m = [[1, -20, 21, 12, -11, 24, -13], [-8, -33, 14, -4, 8, 15, 14], [21, 30, 7, 15, 11, 43, 7], [24, -16, 10, 30, 17, 8, 6], [-8, -6, 26, 29, -10, 39, -1], [-12, 6, 7, 3, -1, 14, 13], [16, -13, 2, 17, 23, 18, 8], [-6, 26, 11, -16, 14, 6, 20], [8, 46, -3, 14, -19, -2, -1]]
Indices start at 1.
row 1 col 1	1
row 9 col 6	-2
row 4 col 6	8
row 3 col 3	7
row 9 col 4	14
row 4 col 3	10
row 5 col 6	39
row 7 col 3	2
row 2 col 4	-4
row 7 col 2	-13
row 4 col 5	17
row 5 col 5	-10
row 7 col 6	18
row 9 col 1	8
row 6 col 2	6
row 7 col 1	16
row 8 col 1	-6
row 4 col 2	-16
row 3 col 6	43
row 5 col 1	-8
row 3 col 2	30
row 3 col 4	15
row 6 col 6	14
row 3 col 1	21
row 4 col 4	30
row 8 col 7	20
row 3 col 7	7
row 8 col 3	11
row 9 col 7	-1

data =
[[ 24.7 -14.1   2.8  19.0 -11.2 -39.5]
 [ -1.9 -18.3  17.8  11.9 -23.8 -33.7]
 [ 30.6  -1.7   3.1  22.4 -11.0 -48.8]]
Indices start at 1.
(1, 1): 24.7
(3, 6): -48.8
(1, 6): -39.5
(1, 5): -11.2
(3, 1): 30.6
(3, 3): 3.1
(1, 4): 19.0
(2, 4): 11.9
(3, 5): -11.0
(2, 6): -33.7

X =
[[ -55.92  -19.52  -92.55   31.03   -9.48  -19.22  -42.79  -42.43   37.65
   -81.14  -35.24  -88.67   20.08  -43.68  -49.54]
 [ -29.27 -127.79   34.51 -199.85 -175.53  -99.19  -15.15   -7.77 -234.90
    89.59  -42.98   34.69 -173.55  -39.77  -15.09]
 [  80.15   34.28  198.02 -220.25  -75.21  -78.07  -12.14 -148.73 -123.66
   -27.20 -176.42  152.29 -190.06  -27.70   47.12]
 [ -16.28  -69.68   23.33 -140.00  -87.19  -61.18  -25.14  -74.60 -135.42
   -21.05  -64.54   37.59 -131.10  -29.40  -17.60]
 [  18.64  103.73   33.26  -22.99   24.26  -16.58  -50.12 -159.49   75.60
  -135.07 -124.68   41.87    2.84    8.95  -32.30]
 [ -34.36   95.69  -19.22   34.01   98.93   -1.72  -53.86 -139.00  142.28
  -174.94 -104.26   -4.10   38.44    5.56  -34.38]
 [  65.59  110.55  192.09 -185.71  -26.66  -30.14  -25.87 -180.17  -19.59
  -135.02 -194.27  169.62 -153.81  -29.62   47.93]
 [  16.54   36.00   84.99 -144.03  -35.62  -58.33  -31.26 -107.24  -44.43
   -70.52 -119.02   70.03 -110.19  -40.19   -0.54]]
Indices start at 1.
(1, 1): -55.92
(3, 7): -12.14
(6, 8): -139.00
(8, 9): -44.43
(2, 7): -15.15
(4, 12): 37.59
(2, 2): -127.79
(7, 12): 169.62
(7, 14): -29.62
(3, 15): 47.12
(7, 8): -180.17
(6, 11): -104.26
(1, 4): 31.03
(3, 2): 34.28
(1, 9): 37.65
(7, 6): -30.14
(2, 3): 34.51
(7, 1): 65.59
(1, 11): -35.24
(1, 6): -19.22
(3, 9): -123.66
(4, 13): -131.10
(4, 1): -16.28
(5, 13): 2.84
(4, 9): -135.42
(8, 13): -110.19
(1, 15): -49.54
(4, 10): -21.05
(1, 8): -42.43
(3, 13): -190.06
(1, 2): -19.52
(5, 11): -124.68
(5, 10): -135.07
(6, 12): -4.10

M =
18.6,-1.0,-1.8,-23.0,3.1,-12.0
-18.7,1.1,1.2,21.3,-0.8,17.8
25.8,-0.3,-3.4,-16.8,-4.9,2.1
0.9,3.7,13.9,2.1,16.5,-49.9
-5.2,-3.2,-16.9,13.2,-7.4,-26.3
22.4,0.6,-6.6,4.8,3.5,-34.2
7.0,-0.6,2.5,-22.8,-3.1,-21.7
-17.2,-0.8,2.3,19.7,-4.0,-25.6
-14.4,6.0,29.0,-14.9,10.4,17.9
Indices start at 1.
(1, 1)	18.6
(8, 1)	-17.2
(4, 1)	0.9
(1, 2)	-1.0
(6, 5)	3.5
(9, 2)	6.0
(6, 3)	-6.6
(9, 1)	-14.4
(6, 2)	0.6
(1, 4)	-23.0
(9, 5)	10.4
(4, 6)	-49.9
(1, 5)	3.1
(8, 6)	-25.6
(3, 5)	-4.9
(2, 1)	-18.7
(9, 4)	-14.9
(5, 6)	-26.3
(6, 1)	22.4
(1, 6)	-12.0
(2, 4)	21.3
(8, 3)	2.3
(4, 2)	3.7
(9, 6)	17.9
(4, 5)	16.5
(2, 6)	17.8
(4, 4)	2.1

x =
[[  3.7 -16.7  -8.9   6.2  20.2]
 [ 15.6  -9.2 -14.6 -14.6 -17.0]
 [ -2.0 -13.9   9.7 -14.3  -6.2]
 [ -8.1  17.3  10.4  19.7  -8.6]
 [ 10.2   1.0   4.8  16.7 -18.4]
 [ 17.4 -14.7  15.2 -17.1  -3.8]
 [-11.7   3.1   2.7  16.8   6.4]
 [  0.7  18.1 -16.9  11.5   1.8]
 [-12.3  -2.3  -1.9  -7.7  -3.6]
 [-18.0  10.1  -1.2 -13.8  14.0]
 [-11.5   3.9  16.3  19.3   9.0]
 [ 15.1  19.4 -12.8  17.4   6.9]
 [  1.4 -14.7 -10.1 -16.6   3.9]
 [-12.5 -13.5  14.9  14.4  18.5]]
Indices start at 1.
row 1 col 1 -> 3.7
row 6 col 3 -> 15.2
row 6 col 2 -> -14.7
row 5 col 2 -> 1.0
row 2 col 5 -> -17.0
row 11 col 5 -> 9.0
row 14 col 2 -> -13.5
row 14 col 3 -> 14.9
row 9 col 3 -> -1.9
row 9 col 1 -> -12.3
row 5 col 4 -> 16.7
row 3 col 4 -> -14.3
row 2 col 3 -> -14.6
row 1 col 3 -> -8.9
row 6 col 5 -> -3.8
row 13 col 3 -> -10.1
row 13 col 1 -> 1.4
row 11 col 1 -> -11.5
row 3 col 2 -> -13.9
row 3 col 5 -> -6.2
row 8 col 2 -> 18.1
row 10 col 2 -> 10.1
row 14 col 1 -> -12.5
row 4 col 5 -> -8.6
row 12 col 3 -> -12.8
row 7 col 5 -> 6.4
row 4 col 3 -> 10.4
row 9 col 5 -> -3.6
row 5 col 3 -> 4.8
row 1 col 2 -> -16.7
